A small network was shown many inputs. Here are its activations along a few directions, one row for each input.
In each table, some parts of the input vary, and every possible input appears once, in random order.
Descriptions start from the smaller parts, as in this example, which fits no table here: one of 2 separate values, together with either a single point or one of 11 places around a ring or (one of 5 places around a ring, together with one of 6 places along a line).
Shared parts are said once, and a part with two or three values counts as separate values.
In the rows, 128 means zero.

Table:
row 1: [152 138 108 174 139  98 116 102 158  21 124 117  92  92  78]
row 2: [161  86  66 144 153 107 132 130 147 101 146 100  79 133 170]
row 3: [ 68 111 145  99 105 133 150 146 151 176 131 167 136 148 186]
row 4: [141 161 141 147 159 113 108 161  22 205  90 119 128 106 119]
row 5: [168 113  77 184 111 110 130  85 169  44 148 132  56  66 113]
row 6: [146 112  92 108 144 191 119  93 176 115 167  90 123 175 120]
row 7: [157 136 108 158 129 123 125 145  33 230 115 134  91  80 153]
row 8: [ 86  89 127 113 104 119 159 106 208 116 122 146 140 165 183]
row 9: [107 132 146 143  83 111 144  90 197  36 112 151 148 110  77]
row 10: [134 139 160  94 158 112 117 182  92 128 142 119 159 147 134]
row 11: [ 93 115 137 152  63 122 159  61 230  60 124 176 116  98 125]
row 12: [128 134 111  94 145 203 107 134 120 176 175 112 119 158 123]
row 13: [148 166 184 120 131 115 118 157  35 197 102 131 173 110 114]
row 14: [ 82 138 169 126  81 136 154 120  92 245  92 178 151 112 165]
row 15: [157 143 149 150 112  98 127 100 174  16 136 131 139  99  71]
row 16: [143 109  84 130 154 121 122 171  91 162 154 122  75 116 173]
row 17: [155 139 102 148  98 190 115  50 199  60 169 122  97 108  62]
row 18: [128 134 117 119 184 110 105 186  79 136 129 107 113 142 139]
row 19: [100 105 138 103 127 110 145 134 175  90 109 119 173 176 136]
row 20: [150 116 142 109 157  98 130 143 149  68 134  98 163 165 130]
row 21: [142 161 135 121 119 203 107 109  63 246 135 123 134 121 103]
row 22: [ 98 155 179 116 102 127 135 148  60 219  78 153 183 123 120]
row 23: [146 111  99 133 184  97 116 146 135  76 121  85 117 159 136]
row 24: [ 83 128 155  89 128 124 133 174 118 150 117 141 169 159 140]
Changing only one part turns row 22 into row 24. The same change can be made to row 21. Which row results? -> row 12
What is each input in this table made of? -> one of 4 places along a line, together with either a single point or one of 5 places along a line
Start at row 14 and move only the place on the line of 4, one step at a time. The first step leads to row 3. Which rows follow, in order? -> row 8, row 11
Start at row 15 and move only the place on the line of 4, one step at a time. The first step leads to row 20. Which rows follow, in order? -> row 10, row 13

Table:
row 25: [ 86 117  57 107 100 246 106  94 220 114 218 154  39 127 119]
row 26: [110 133 132 156  89 146 149  55 190  68  93 132 160 126  64]
row 27: [151 115 160 110 123  79 126 140 176  74 151 137 146 140 165]
row 28: [106 124 159 101  57 180 160  86 128 203 108 150 186 136 132]
row 29: [136 166 173 159 127 129 120  63 173  64 134 137 130 106  76]
row 30: [164 113 115 102 173 155 126 140  84 211 146  78 146 184 174]
row 31: [120 127  95 132 190 119  93 166  75 184  88  87 114 168 146]
row 32: [188 133 115 147  95 106 124 145 107  97 163 134 110  66  86]
row 33: [ 72  98  58  76 138 222 104 143 227  90 221 130  62 179 149]
row 34: [161 157 151 111 109 172 129 146  54 197 164 138 146  96 102]
row 35: [ 77 160 176 110 157 100 107 170 117 155 103 147 146 156 143]
row 36: [150 106  78 179 148 118 136  98 102 160 120 120  59  86 164]
row 37: [209 108  75 163 118 120 120  88 129 130 135 100  88 101 134]
row 38: [124 141 197  77 136 142 135 143 123 177 153 140 177 174 175]
row 39: [100 113 132 117 125 127 143 101 195  39  90 109 183 178 101]
row 40: [ 64  81 123 117 114  90 172 142 164 108  95 149 144 143 178]
row 41: [176 114 116 114 135  82 123 193 115  73 166 112 131 119 117]
row 42: [164 166 127 156 131 141 109 113 106  55 140 110 113  87  36]
row 43: [150 144 129 123 175 114 110 162 116  34 145  88 136 137  63]
row 44: [ 92 119 161 128 152  76 148 152 151 106 138 157 114 128 192]
row 45: [ 89 178 177 144 117 124 108 122 109 179 100 169 125 103 112]
row 46: [195  89  77 135 161  91 124 138 139 111 142  79 109 155 159]
row 47: [161 131 161 144  87  99 129  92 171 101 151 159 126  84 130]
row 48: [ 92 105 160  72 100 151 164 136 138 184 116 130 206 189 156]
row 49: [103 149 132 108 172 109  96 217  53 149 115 129 138 130 101]
row 50: [ 47 126 139 103 117 111 134 163 129 160  61 137 172 175 125]
row 51: [134  99 121 139  49 113 158  85 186 105 111 153 155 104 117]
row 52: [133 146  95 167 150 144  93 118  67 208  85 109  93 115 116]
row 53: [125 146 172 120 163 111 114 108 178  35 131 114 152 158 113]
row 54: [117 170 130 142 128 137  94 170  43 169 109 151 116  81  74]
row 55: [ 59 141 139 133  77 137 131 113 121 182  57 158 153 118  97]
row 56: [107 141 160 160 109 103 147 104 142 126 131 179  90  78 165]
row 57: [135 139 113 160 118 113 139 154  78 120 141 155  78  57 125]
row 58: [120 114 116 124 162  87 137 200  87  98 146 132 103 102 154]
row 59: [173 123  88 143 198 127 110 107 140  69 118  55 113 176 111]
row 60: [122  83 121 110  88  88 160 134 194  83 115 132 174 160 145]
row 61: [184 139  87 173 159 152 108  57 131  91 115  77  94 119  83]
row 62: [140  90  77 145 183  98 134 146 108 133 119  98  79 142 198]
row 63: [151 141 150  76 145 152 127 193  60 170 164 116 165 152 136]
row 64: [133 154 199 108 100 165 134  95 117 202 152 161 160 114 144]
row 65: [ 78 104 121 150  70 117 171  94 154 129  88 171 120  94 152]
row 66: [178 135 113 135 130 182 126  92  75 232 140 100 123 135 147]
What is each input in this table made of? -> one of 2 separate values, together with either a single point or (one of 4 places along a line, together with one of 5 places along a line)
Changing only the choice among 2 separate values turns row 58 into row 57. The same change can be made to row 50. Which row results? -> row 55
Start at row 29 and move only the place on the line of 5, one step at a time. The first step leads to row 47. Which rows follow, in order? -> row 56, row 45, row 64
Which other rows does row 41 become when the place on the line of 5 takes its other values? List them by row number. -> row 43, row 49, row 58, row 63
Which other rows does row 39 become when the choice among 2 separate values takes its other values? List them by row number. -> row 26

Table:
row 67: [147 139 114 150 128 124 121 147  62 182 128 137  95  83 133]
row 68: [118 143 185 107 143  88 131 166  81 155  86 125 194 152 134]
row 69: [ 90 125 138 118  72 184 148  80 164 198 137 167 129 128 150]
row 70: [158 147  94 139 148 180  97 115 104 144 161 108  85 114  96]
row 71: [124 147 148 157  90 117 133  86 175  48 125 157 123  84  80]
row 72: [138 114 119 115 162  95 127 189  77 155 130 116 124 137 169]
row 73: [150 126  89 171 128 136 121  81 153  95 130 120  77 101 114]
row 74: [ 77  95 134  81 101 156 155 129 178 169 135 144 161 181 179]
row 75: [143  95  88 134 156 104 131 127 167  69 131  96 111 154 144]
row 76: [127 168 179 141 109 117 125 124  66 181  85 146 164  97  97]
row 77: [115 121 153 121 123  85 138 130 192  23 128 135 152 138 114]
row 78: [150 116  95 103 176 150 109 161 117 117 161  85 120 166 128]
What is each input in this table made of? -> one of 2 separate values, together with either a single point or one of 5 places along a line
Which other rows agree with row 72 in the choice among 2 separate values? List them by row number. -> row 68, row 74, row 75, row 77, row 78
